These are the activations of a small neural network, seen along a few directions. Each row is one input.
Each table varies a few parts of the input and shows all the possible inputs, shuffled.
A made-up example of a description, with smaller parts first: one of 6 places along a line, together with either a single point or (one of 2 separate values, together with one of 5 places around a ring) or one of 11 places along a line.
Shared parts are said once, and a part with two or three values counts as separate values.
In the rows, zero is written as 128.

Other details of the inputs vary at random and push rows far along two fixed directions, the same in every table; ignore that.

Table:
x1: [186 108  92  97 158 142 141  67 119  85 127 128 168  76 116  65]
x2: [168 175 113 123 139  89 185 105  81  93 110 173  42 141 160 108]
x3: [161 175 121 137 123  79 199  83  94  93  91 180  47 166 187 114]
x4: [116  98 185 129 119 200  82 143 135 137 174  73 209  73  94 101]
x5: [ 43 134 165 172  98 134  88 204 148 212 127 116 120 161 128 219]
x6: [154 133 107 134 125  85 179 137 111 117 132 152  83 137 134 100]
x7: [157 153 137 124 133  65 182 128 117 122 139 145  67 169 123 123]
x8: [106 129 146 135 120 132 113 139 153 148 118 109 149 154 135 158]
x9: [133  97 104 125 141 151 113 132 120 141 140 123 157  68  98 116]
x10: [163 188 150 119 145  60 200  89 111  89 110 177  10 196 167 121]
x11: [133 110 104 130 124 142 124 127 145 121 124 118 172 114 131  98]
x12: [170 124 101 100 170 148 142  70 113  81 128 149 126  72 116  77]
x13: [131  91 105 122 118 155 100 102 119 120 128 122 180  89 120 120]
x14: [ 58 165 170 168 104 118 117 177 153 170 107 141  69 201 168 200]
x15: [158 130 136 108 123  96 149  86 114 102 127 137 119 153 127 128]
x16: [144 144 119 144  95  74 178 109  98 101 104 167  68 181 177 124]
x17: [116 134 115 145 122 117 148 150 144 115 120 142 102 154 149 106]
x18: [ 98 106 120 147  97 151  96 128 123 142 117 130 161 114 140 154]
x19: [182 113  96  98 161 144 138  62 113  87 124 133 165  69 118  73]
x20: [ 94 160 128 166  97 100 148 192 119 148 104 147  61 188 179 157]
x21: [112  92 101 120 143 195  64 155 136 148 140  95 203  54  94 123]
x22: [140  97 126 105 122 134 105 107 143 118 146 103 191 117  94 124]
x23: [159 140 136 105 149 119 142  81 126 110 122 128 130 129 126 122]
x24: [ 74  72 111 136 139 219  42 162 169 159 137  89 223  58  97 134]
x25: [126 132 145 120 115 119 123  97 117 127 124 135 129 144 129 159]
x26: [ 88 154 136 176  96  96 155 176 111 165 107 164  53 168 167 174]
x27: [146 125 107 121 148 131 145 110 128  97 123 143 113 116 133  88]
x28: [ 52 124 155 167  88 141  86 200 184 185 119  93 167 181 143 191]
x29: [186 137 126  83 170 131 144  45 115  90 130 131 146  92 106 100]
x30: [ 67 147 158 162 100 114 118 194 175 161 121 121  96 203 153 174]
x31: [137  78  95 117 117 156  96 113 136 115 143 108 210  85 103  97]
x32: [169 104 121  90 170 131 120  99 123 125 160 110 162  74  68 103]
x33: [106 118 142 132 135 134 104 151 135 168 143 112 141 117  97 162]
x34: [173 166 104 123 131  74 195 126  99  87 119 160  53 161 155  85]
x35: [170 129 117  88 160 128 123 115 132 107 153 106 152 102  85  94]
x36: [ 70 168 162 160  99 109 120 197 135 176 110 127  70 202 160 201]
x37: [104 112 140 122 143 159  87 144 167 143 139 102 160 120 106 141]
x38: [185 125 127  85 146 108 149  49 102  84 134 139 134 116 109 108]
x39: [182 110 144 108 138 168 155  86  87  75 165 118 157  56 120  29]
x40: [128 163 144 121 137 117 131 133 115 136 125 133  90 146 129 155]
x41: [ 82 131 146 139 119 145  83 190 151 173 132  97 143 147 119 175]
x42: [ 50  86 123 171  98 169  68 219 157 203 134  99 178 108 117 175]
Description of these inputs: one of 2 separate values, together with either a single point or (one of 4 places along a line, together with one of 5 places along a line).
Question: The inputs of x30 and x17 match in every part but the choice among 2 separate values. If x36 is changed in the same way as x30 into x17, which row does it become?
Answer: x21
Question: The inputs of x26 and x5 match in every part but the choice among 2 separate values. If x18 is changed in the same way as x26 into x5, which row does it become?
Answer: x25
Question: Start at x42 and move only the place on the line of 5, one step at a time. The first step leads to x20. Which rows follow, in order?
Answer: x27, x1, x16

Table:
x43: [147  98 106 101 155 161  96 108 133 122 144 107 187  69  87 108]
x44: [185 155 119  91 169  95 165  62 101  93 125 154  85 120 113 116]
x45: [172 137  96 109 151 107 163  78 103  91 114 160  97 113 135 100]
x46: [113 161 170 150  68  74 166  96 131 111  90 150  87 243 202 167]
x47: [167 125 134  92 163 136 128  94 124 110 152 114 146  94  89 102]
x48: [103 124 124 132 129 133 102 141 139 156 121 125 135 129 119 169]
x49: [104 112 155 125 133 163  86 160 153 155 153  89 174 111  95 142]
x50: [ 68 113 142 156 103 157  81 192 158 175 133 100 162 136 126 166]
x51: [159 114 124 100 155 138 123 104 127 115 149 113 155  93  92 102]
x52: [ 69 122 144 178  81 143 114 199 141 162 122 119 131 155 163 148]
x53: [156 104 129  98 155 154 111 112 136 117 161  99 180  79  79  92]
x54: [117  88 102 111 147 180  67 124 146 148 137 100 210  62  83 137]
x55: [178 132 125 101 149 116 158  98 115  91 146 128 123 110 112  76]
x56: [ 65 107 115 166  97 161  84 175 142 172 109 124 157 122 149 172]
x57: [ 92 138 136 162 100 120 133 172 135 146 116 135 100 166 161 145]
x58: [ 87 133 135 169  90 126 131 176 129 147 114 136 105 160 169 143]
x59: [177 137 121 112 142 108 174  99 108  83 135 142 102 122 134  69]
x60: [149 151 130 120 137  92 160 109 115 116 123 149  80 152 133 131]
x61: [155 155 115 138 119  85 187 107  94  97 106 172  57 155 171 107]
x62: [123 115 111 131 130 143 116 130 130 131 124 127 146 108 127 122]
x63: [102 164 155 146 115  96 142 152 129 150 114 143  67 187 151 176]
Question: What do these inputs look like to the network?
Answer: either a single point or (one of 4 places along a line, together with one of 5 places along a line)
Question: Change only the place on the line of 4 in x45. List by row number the other rows that result.
Answer: x57, x59, x62

Table:
x64: [131 120 101 104 157 178  78  74 118 113 102 135 163  68 117 145]
x65: [143  95  82 117 146 152 112 151 117 136 149 109 173  62  86  98]
x66: [ 68 122  98 173  97 118 106 230 143 191 119 123 118 154 140 170]
x67: [183 163 169 109 130  71 192  62  88  88 125 150  65 175 156 110]
x68: [143  96  96 118 141 159 115 150 108 134 153 108 173  57  90  96]
x69: [153 187 113 125 161 103 183  62  92 103  78 190  36 139 170 135]
x70: [ 87 126 137 142 111 105 104 157 164 167 109 112 134 194 140 188]
x71: [144 121 123  88 155 155  94 102 152 107 141 102 177 110  91 119]
x72: [136 106  83 118 160 163 104 127 166 120 126 112 185  78 112  86]
x73: [166 183 163 117 150  94 190  93 118  96 122 147  59 162 149 107]
x74: [175 161 157 114 115  57 194  70  94  95 132 160  71 176 143 127]
x75: [170 185 139 111 160  77 195  94 130  94 114 154  51 176 146 110]
x76: [135  82  94 122 111 143 113 108 134 122 134 118 197  91 104 111]
x77: [147 104 154 105 125 140 108  83 121 125 162 106 190  93  91 125]
x78: [141 107 122  98 174 147 105 124 148 126 156 110 151  87  72 114]
x79: [ 75 149 178 163  96 123 109 209 121 195 142 112 103 158 129 187]
x80: [ 66 135 138 156 125 113  99 203 175 180 125 123  96 180 125 187]
x81: [ 79 118 157 176  71 135 118 165 124 156 112 122 131 168 181 152]
x82: [ 73 119 105 169 113 123 113 202 159 160 117 135 103 153 145 147]
x83: [141 157 162 125 143  97 167 127 114 117 139 146  53 155 130 124]
x84: [153 118 137  99 155 143 111 133 111 141 166 102 159  72  72 118]
x85: [130  88  93 119 154 165 107 140 140 120 146 118 165  67  94  88]
x86: [143  78  82 113 137 147  98 108 147 120 121 110 200  94 113 101]
x87: [135 107 112 122 149 180 112 126 147 115 133 110 185  70 117  83]
x88: [136 101 108 112 130 178  96 118 137 100 133 109 190  84 117  91]
x89: [ 57 129 125 169  82 145  93 198 162 154 104 122 136 176 171 165]
x90: [ 51 136 149 179  69 153  97 198 147 155 111 122 128 177 181 164]
x91: [ 55 116 157 192  45 131 111 180 130 175 120 126 141 170 169 175]
x92: [136  82  78 121 117 134 107 108 144 125 131 121 198  97 100 112]
x93: [ 59 152 145 161 121 126  99 197 191 184 109 113 119 190 146 191]
x94: [ 80 128 142 176  87 139 115 210 110 179 137 121 119 129 146 149]
x95: [ 63 115 146 184  51 125 118 176 133 169 116 129 138 170 165 172]
x96: [186 157 100 111 157 100 196  85 117  71 113 161  81 126 151  59]
x97: [167 141 131 132 110  87 190  89  90  87 109 159  80 162 178  93]
x98: [167 177 158 106 134  93 174  85 107  80 126 148  65 178 149 114]
x99: [134  93 107 122 148 165 116 136 130 116 147 121 155  68 100  84]
x100: [128 143  95 132 119 106 137 132 142 102 107 147 106 165 162 114]
x101: [170 156 135 114 120  50 187  80 112 102 122 161  75 187 135 137]
x102: [158 162 118 126 135  81 174  56  78 103  73 190  47 159 182 160]
x103: [183 153 115 104 134  42 186  68 118  95 122 161  80 181 127 129]
x104: [158 111 125 123 147 149 140 112 105  98 152 134 123  73 117  66]
x105: [144  83  98 114 131 150 111 106 134 113 124 113 190  94 119  98]
x106: [ 63 140 187 167 105 137 105 196 144 178 139 116  94 164 137 178]
x107: [ 69 123 156 153  97 121  95 174 162 178 111 105 140 193 146 201]
x108: [171 179 148 101 137  85 183  84 110  76 119 151  58 184 147 114]
x109: [142 126 155  97 143 170  95  95 131 107 154  98 174 100 100 110]
x110: [143 131 159 108 160 172 110 102 142 123 151  97 168  85  99 103]
x111: [163 156 138 110 144  88 166 135  98 129 143 136  76 138 110 129]
x112: [138 116 131 130 141 181 116 116 133 115 140 112 173  70 126  75]
x113: [151 111 111  95 165 140 102 139 128 146 160  98 169  76  61 125]
x114: [144 115 107  88 162 152  81 105 165 113 138  98 186 109  85 122]
x115: [ 55 135 170 163 110 131 102 210 159 182 132 117  99 171 134 190]
x116: [138 137 157 119 122  99 150 109 122 121 118 126 109 172 142 147]
x117: [143 127 141 100 168 166 113 109 153 121 143 100 170  91  94 109]
x118: [ 55 134 158 179  69 161  94 191 141 154 117 118 133 167 180 157]
x119: [173 156  97  97 183 105 173  54  74  94 112 196  43  97 134 113]
x120: [138 114 121 126 145 177 117 119 139 114 135 113 174  72 123  78]
x121: [138 136 108 129 123 107 138  65  93 123  98 178 106 121 143 172]
x122: [149 113  99  97 166 128  99 143 138 150 152 102 162  88  61 130]
x123: [145  98 149  98 144 155  97  92 132 124 147  92 195  96  98 123]
x124: [ 70 128 166 159  76 111 112 168 148 175 125 119 136 189 138 205]
x125: [143 117  85 106 163 158  93 109  95 150 129 137 142  36  94 152]
x126: [147 120 116 134  95 100 167 103 108 105 121 149 121 139 144 113]
x127: [134  95 116 126 145 169 114 133 124 116 151 120 154  65 104  81]
x128: [115 121 131 151  93 114 146 138 121 127 104 136 117 165 171 132]
x129: [173 161 118 133 124  74 205 128  68 103 129 166  44 139 152  88]
Question: What do these inputs look like to the network?
Answer: one of 6 places along a line, together with either a single point or (one of 2 separate values, together with one of 5 places along a line)
Question: The inputs of x119 and x102 match in every part but the place on the line of 6. If x106 is changed in the same way as x119 into x102, which row does it become?
Answer: x67
Question: The inputs of x74 and x84 match in every part but the place on the line of 6. If x92 is changed in the same way as x74 into x84, which row does it become?
Answer: x66
Question: Change only the place on the line of 5 in x123. List by row number the other rows that result.
Answer: x67, x70, x107, x116
Question: List by row number the other rows that have the place on the line of 6 in common with x69.
Answer: x72, x73, x75, x87, x93, x96, x110, x112, x117, x120
Question: Change only the choice among 2 separate values in x71. List by row number the other rows that result.
Answer: x89
Question: Change only the place on the line of 6 in x81. List by row number the other rows that result.
Answer: x91, x94, x104, x112, x118
Question: Change only the choice among 2 separate values in x92. List by row number the other rows that result.
Answer: x103
Question: Change only the place on the line of 6 in x90. List by row number the other rows that result.
Answer: x95, x97, x120, x127, x129
